A small network was trained on made-up records. Each row is its average activation on records with the value named, seen along a few directions.
Related values have similar rows: they may be neighbours, one step apart, or belong to one group.

Other fields shift rows strongly along two fixed directions, in all tables alike. That doesn't count.
These rows show it; all are for the same value of a field, averaged over different records:
[ -8 -26   5  -8   5  29  21  -8  24   0 -21  32   3  -8 -27   6 -29]
[ 20  34 -27  17 -19 -29   2  13 -38   2  25 -48   8  15  42   6  50]
[ 16  55  -3  -9 -18 -16 -11  18 -29  24  -4 -59  18  17  50 -32  65]
[-17  45  54 -63   2  48 -23   6  25  53 -72 -21  25   3  24 -81  31]
[-18 -57   6  -8  16  44  35 -21  40 -11 -23  66  -4 -14 -53  26 -62]
[-14  -5  22 -28   8  39   7  -6  25  18 -39  14  10  -6 -11 -23 -12]
[ 32  -3 -63  57 -22 -51  25  10 -48 -31  65 -27  -7  13  22  60  27]
[  9  46   1 -11 -15  -7  -7  15 -23  22  -8 -48  16  14  41 -28  51]

Values of B:
b3: [ 20   2 -43  37 -14 -33  21   6 -33 -21  41 -19  -2   9  16  41  21]
b6: [ -5 -21  -8  29   4 -17 -18   4  -9 -14  25  17 -18  -4 -11  17 -21]
b2: [  4 -36   4  23  12 -25 -14  -9   4 -35  47  16 -30  -8 -32  33 -38]
b5: [ -3 -31  -8  28  14   0   8  -3  10 -18  15  42  -6  -6 -32  25 -27]
b4: [-10  33  28 -34  -1   2 -35   4  11  13 -25 -12   4  -5  22 -46  -1]
b7: [ -4   5   8  -1  13  20  -1   0  -2  16 -19   0  12  -4  -8  -6   7]
b1: [  2 -19 -17  12  -5 -12   9  -6   9 -17  12  27  -8  -4 -25  35 -21]
b8: [-26 -21  41 -41  17   7 -19 -22  36  -1 -18  18 -22 -11 -17 -31 -41]
The values of B form a 2 by 4 grid.
Q: Which values are neighbours of b7? Give them in the order they are listed.
A: b3, b5
Q: Which values are neighbours of b8? Give them in the order they are listed.
A: b2, b4

Values of L:
l6: [-13   1  21  -6  17  37  -3   1   3  20 -24   8  18  -6 -12 -14  -1]
l8: [ 11  -1 -37  16 -11 -33   7  -4 -26 -12  30  -6 -11   0  -3  43   9]
l9: [ -3 -73 -48  20   1  -4  66 -24  12 -52  29  46 -27  -8 -27  65 -72]
l1: [ 28  62 -29  10 -16 -44   6  10 -29  -6  20 -53  21  25  58  -1  67]
l7: [  2 -35   8   7   5 -23   1 -11  14 -36  51  16 -25  -6 -31  22 -39]
l3: [ 10  50  22 -21 -13  29 -11  20  -7  45 -35 -43  29  14  35 -44  68]
l4: [-40 -14  73 -35  39  69 -29  -5  49  46 -77  48  14 -16 -45 -68 -24]
l5: [-12  -2  11   4  -6   4 -33  13  18  -1 -15  34   0  -8  -9 -10 -23]
l2: [ 18  12 -21   3 -17 -36  -3   0 -35  -4  21 -51 -18   6  34   7  15]
The values of L form a 3 by 3 grid.
Q: Which values are neighbours of l9? Give them in the order they are listed.
A: l1, l2
Q: Which values are neighbours of l4? Give them in the order they are listed.
A: l6, l5
A value of L combines one of 3 hidden first parts with one of 3 second parts; all combinations occur once.
Q: l5 and l7 share the first part; l5 and l1 share the second. Which value has the first part of l1 and the second part of l7?
A: l9
